These are the activations of a small neural network, seen along a few directions. Each row is one input.
In each table, some parts of the input vary, and every possible input appears once, in random order.
Descriptions start from the smaller parts, as in this example, which fits no table here: ring(8) and (point or line(11) or (values(2) and line(6))).
Shared parts are said once, and a part with two or three values counts as separate values.
(in the rows, 128 means zero)

Other details of the inputs shift rows strongly along two fixed directions, in all tables alike. That doesn't count.

A family of inputs:
R1: [155 122 114 139  98 128 165 127 124 105 100 139 106]
R2: [142 147 125 122  91 138 170 135 101 137 117 137 117]
R3: [170 128 114 145 104 121 155 129 121 126  87 134  94]
R4: [113 101 137 107 156 126 125 117 141 174 142 104 162]
R5: [109 106 153 116 156 117 104 116 156 179 149  93 167]
R6: [157 118 109 131 111 127 120 127 112 107 119 151 117]
R7: [ 96 178 137 121 129 150 138 148  85  77 150 155 100]
R8: [ 51 129 159 106 185 145  82 117 144 110 189 119 161]
R9: [156 134 118 143 111 115 155 135 123 116  94 140  94]
R10: [ 54 110 156 139 178 130  85 109 185  91 157 110 143]
R11: [104 153 126 140 126 150 132 129 114  47 135 161  94]
R12: [159  58 112 108 159  88  82 106 154 176 129 111 179]
R13: [154 122 112 135 103 130 167 127 125 109 100 146 103]
R14: [156  97 129 117 136  99 115 121 164 230 130  82 177]
R15: [124 164 137 131 117 133 154 150 100 126 124 139  97]
R16: [199 133 117 125  89 116 168 138  94 190  91 121 112]
R17: [ 91 181 142 126 122 159 133 137  91  75 147 153 111]
R18: [ 44 115 153 137 177 132  83 106 187  90 158 113 145]
R19: [108 106 151 113 161 119 106 116 156 182 149 100 163]
R20: [166  81 124  91 152 102 105 106 132 213 136  92 186]
R21: [168 123 102 135 105 128 128 132  98 105 108 152 107]
R22: [ 86 150 128 145 115 153 149 130 130  51 125 154  94]
R23: [148 163 125 138 111 128 160 161 107 152 118 131 100]
R24: [164 131 110 134 100 126 143 119 110 102 100 146 114]
R25: [103 119 148 126 160 121 102 126 167 183 146  93 170]
R26: [208 110  89 129  74 107 137 121 101 144  92 144 119]
R27: [156  82 120 132 144  97 107 112 188 190 107  90 167]
R28: [ 54 139 154 111 167 143  88 116 135 103 181 119 158]
R29: [ 99 166 130 161 127 149 140 147 142  68 126 147  80]
R30: [165 129 107 129 113 118 147 130 105 103 105 149 107]
R31: [102 111 154 116 158 119 102 112 157 178 143  98 171]
R32: [ 79 185 150 142 115 157 142 144 107  84 143 144  95]
R33: [120 164 129 121 111 153 126 149  80  96 147 158 105]
R34: [111 114 147 127 158 119 105 129 166 184 153  89 166]
R35: [175  86 125  94 134 100 111 107 131 209 134  93 185]
R36: [118 100 133  98 164 112  83 125 126 170 161 113 175]
R37: [161  75 116 128 158  84 112 118 185 199 110  90 163]
R38: [ 42 123 159 110 187 138 106 126 151 120 175 116 157]
R39: [171  95 127 116 138 102 124 127 158 235 125  89 168]
R40: [119 165 131 126 105 152 124 149  79  91 147 153 108]
R41: [122 153 136 126 104 147 163 142 102 115 129 138 112]
R42: [214 107  93 125  93 109 154 120 103 145  83 135 117]
R43: [ 97 166 133 165 121 148 138 148 141  62 127 140  83]
R44: [ 47 130 156 113 177 145  64 120 136 108 186 123 169]
R45: [ 96 142 127 142 126 147 104 132 116  50 146 157 107]
R46: [192 120 110 140  86 111 158 123 126 148  73 131 109]
R47: [206 128 102 111  73 116 143 135  78 178 108 135 132]
R48: [210 126 102 110  87 119 143 140  71 177 105 133 126]
R49: [ 85 189 143 152 130 162 144 163 110  92 143 139  86]
R50: [ 58 106 140 128 177 135  59 107 161  84 166 130 161]
R51: [102 153 129 143 120 148 129 129 113  41 136 154  96]
R52: [ 76 175 148 133 119 164 155 142 102  78 139 152 106]
R53: [116  83 125 116 157 109  89  92 166 136 142 109 172]
R54: [ 92 147 127 147 129 154 152 134 123  53 122 153  89]
R55: [207 121  98 148  94 109 162 138 130 164  75 121 100]
R56: [146 144 127 119 101 141 171 140 100 139 118 141 112]
R57: [163 120 108 134 107 117 170 132 119 118  93 145 104]
R58: [157 133 119 145 104 125 154 129 128 116  97 140  94]
R59: [194 121 100 145  87 106 154 131 142 163  83 117 112]
R60: [ 41 105 150 130 182 140  95 104 183  84 155 122 156]
Description of these inputs: values(2) and line(5) and line(6).
Q: Changing only the line(6) part turns R9 into R18. The same change can be made to R38. Which row results?
A: R2
Q: Which other rows does R57 become when the values(2) part takes its other values? List them by row number.
A: R38
Q: A walk changes only the line(6) part. It starts at R50 and steps to R26. List the rest of the walk in order.
A: R45, R6, R21, R12

A family of inputs:
R61: [203  61 106 106 142  74 117 102 140 190  97 103 158]
R62: [144 154 118 140 106 135 163 165 105 138 114 146  98]
R63: [159 173 114 146  79 139 197 154 112 115  99 138  85]
R64: [145 139 133 124 101 138 170 131  90 120 107 143 101]
R65: [174 182 117 134  80 143 146 148  63 118 112 148  94]
R66: [ 26 166 165 131 163 156 100 139 116  57 169 151 113]
R67: [169  68 109  96 126  99 106 118 134 210 134 113 186]
R68: [ 65 103 160 114 188 114  95  95 194 152 161  86 182]
R69: [ 79 111 162 111 188 118  57 111 157 157 176  90 181]
R70: [187  84 124 104 116  86 139  93 146 209 102  87 177]
R71: [ 51 137 131 133 171 154  94 132 135  22 176 159 115]
R72: [189  57 107  93 116 106 137 108 133 214 120 107 179]
R73: [ 24 173 164 137 168 157 106 144 129  66 169 151 105]
R74: [158 140 114 150  85 136 136 123 117 102  92 146 103]
R75: [139 176 137 137 113 136 132 149 100 128 129 133  98]
R76: [163 139 111 138 122 117 153 137 111 102  99 147  84]
R77: [142 143 121 138 108 145 184 154 112 133 111 139  95]
R78: [151 143 111 167  91 134 152 149 140 115  96 136  89]
R79: [176 171 106 133  68 146 146 157  67 114 128 154  96]
R80: [ 65  82 155 101 194 133  88  94 165 149 165 102 187]
R81: [193  68 117 128 112  86 110  96 160 199  88  97 163]
R82: [148 151 120 124  99 136 145 140  81 124 111 154 111]
R83: [162 137 100 147 124 122 161 153 120 105 105 143  86]
R84: [ 51 148 140 134 180 151  96 125 130  25 159 153 110]
R85: [ 75 116 151 125 194 126  70 134 179 167 182  85 174]
R86: [158 156 118 162  78 132 155 137 120 103  84 148  75]
R87: [152 146 111 123  79 138 164 130 107 106 122 142 119]
R88: [ 76  70 135 127 167 124  55  97 199 129 166 106 188]
R89: [191  84 116 101 116  93 136  91 144 209 102  91 184]
R90: [ 26 160 167 134 169 167 128 134 135  62 164 143 103]
Q: Changing only one part turns R71 into R83. The same change can be made to R79. Which row results?
A: R85
Q: What is each input in this table made of?
A: line(5) and (values(2) or line(4))
Q: A walk changes only the line(4) part. It starts at R69 and steps to R66. List the rest of the walk in order.
A: R64, R70
Q: Which other rows agree with R76 in the line(5) part? List them by row number.
A: R68, R73, R75, R86, R90
